Each row below is a small network's average activation on inputs in which a field has the value named, seen along a few directions.
Related values have similar rows: they may be neighbours, one step apart, or belong to one group.
In the rows, zero is written as 500.
Random noise pushes rows far along 12 fixed directions. That doesn't count. These rows show it; they differ only by the noise:
[512 516 409 486 497 560 533 443 514 494 550 525 528 586 613 487 435 430
 641 369 408 346 313 513 458]
[309 530 571 380 498 657 565 544 567 380 397 291 496 310 412 669 520 518
 261 587 392 533 535 536 651]
[472 655 650 464 465 592 511 460 504 622 301 512 407 462 607 425 650 440
 282 581 665 529 615 443 537]
[573 312 539 576 560 239 516 407 406 585 661 654 547 592 462 431 349 626
 754 416 503 485 508 420 559]
[537 331 459 687 523 460 515 859 538 302 435 378 742 712 284 332 759 516
 679 317 247 431 361 725 340]
[377 392 506 467 424 359 606 290 533 425 439 477 542 455 491 570 465 578
 612 416 475 460 371 500 654]
[239 429 479 465 500 474 757 263 473 331 670 350 471 551 582 514 843 363
 459 487 433 395 148 556 488]
[551 444 316 306 539 560 441 524 440 846 671 636 499 413 533 606 242 541
 590 398 359 321 378 407 532]
[571 362 753 523 638 455 591 498 440 433 554 488 457 557 532 441 461 563
 444 529 401 528 624 396 526]
[376 698 390 413 548 500 422 437 477 480 673 516 450 449 449 568 346 452
 538 570 656 470 533 505 502]
[520 270 592 539 522 527 554 687 564 564 265 499 605 434 419 531 513 556
 404 419 355 536 600 462 453]
[545 576 473 573 687 556 623 660 464 402 521 611 640 787 543 374 481 411
 563 388 500 282 515 439 259]
[426 414 668 455 648 327 748 332 355 501 610 569 514 613 532 478 513 614
 466 529 519 382 508 318 656]
[434 689 633 583 541 219 257 339 437 151 830 361 329 492 300 433 358 574
 718 717 739 746 685 645 648]


Field K:
k4: [276 420 294 456 456 465 651 417 487 554 600 654 707 428 403 707 456 548
 491 471 588 512 491 445 468]
k6: [355 651 336 195 450 446 413 394 605 244 561 570 534 372 384 508 308 546
 578 484 684 443 624 563 310]
k5: [488 596 550 352 454 278 580 249 546 316 492 540 406 496 525 508 430 603
 514 536 659 498 564 455 580]
k2: [622 721 441 552 497 433 470 398 467 653 306 547 370 608 709 510 502 447
 550 531 628 303 339 418 661]
k12: [365 254 425 643 654 479 789 503 473 522 651 549 601 458 409 687 557 397
 345 555 521 627 576 359 342]
k11: [650 377 478 393 686 424 492 604 430 492 570 564 523 575 461 653 159 624
 646 393 283 358 502 342 413]
k8: [544 325 507 700 620 737 642 764 457 341 788 402 643 568 459 511 477 464
 356 599 194 567 540 542 515]
k7: [554 650 551 743 529 361 448 518 430 476 532 583 487 771 573 320 632 456
 543 566 718 584 579 472 462]
k10: [658 827 366 661 374 781 550 494 384 771 759 741 638 705 704 251 548 422
 507 533 687 514 578 521 565]
k3: [346 571 293 534 448 464 363 522 542 282 623 416 585 478 288 528 590 420
 639 524 656 555 439 691 329]
k9: [649 327 687 517 662 505 617 627 443 363 607 518 588 503 376 465 341 677
 411 560 434 561 790 413 471]
k1: [409 670 451 625 759 722 522 733 482 188 620 317 573 604 401 664 270 438
 457 619 336 441 560 501 601]
A value of K combines one of 6 hidden first parts with one of 2 second parts; all combinations occur once.
- Changing only the second part turns k8 into k6. k5 has the same second part as k8; what does that change turn k5 into? => k7
- Changing only the second part turns k4 into k10. k1 has the same second part as k4; what does that change turn k1 into? => k2

Field D:
d8: [510 527 446 368 197 881 666 360 697 519 528 498 625 357 734 479 449 473
 466 310 281 529 402 610 573]
d3: [562 619 525 444 385 551 498 492 586 376 274 623 673 603 492 288 418 503
 687 288 608 378 589 596 360]
d4: [491 369 397 281 557 217 291 617 454 485 656 539 410 418 222 446 674 595
 550 538 579 537 525 583 157]
d6: [624 467 507 523 531 550 573 541 571 363 489 469 484 561 564 455 469 438
 551 390 436 478 463 517 255]
d7: [310 618 511 492 567 619 603 464 455 520 549 530 581 520 571 548 525 447
 312 634 622 472 587 391 609]
d5: [608 476 393 613 627 435 581 670 406 480 674 628 623 739 449 373 581 502
 613 466 475 308 449 526 348]
d11: [643 384 540 627 493 341 333 437 458 560 764 581 372 517 532 295 476 440
 691 527 571 617 540 569 395]
d1: [633 453 747 515 573 454 439 752 467 490 362 334 451 513 360 378 566 618
 380 559 380 581 658 520 594]
d10: [622 642 762 357 439 570 485 317 423 481 628 392 382 502 607 473 446 665
 471 571 392 555 541 493 836]
d12: [435 360 639 618 489 471 586 472 495 432 463 436 579 545 438 475 602 548
 522 433 380 594 490 512 636]
d2: [333 437 359 583 385 387 535 424 594 510 453 550 625 432 419 539 446 494
 610 440 560 612 490 553 589]
d9: [584 491 509 488 434 577 516 540 517 643 358 656 574 468 492 369 602 502
 468 423 652 514 624 486 309]
A value of D combines one of 6 hidden first parts with one of 2 second parts; all combinations occur once.
- Changing only the second part turns d3 into d9. d11 has the same second part as d3; what does that change turn d11 into? => d5
- Changing only the second part turns d6 into d1. d8 has the same second part as d6; what does that change turn d8 into? => d2
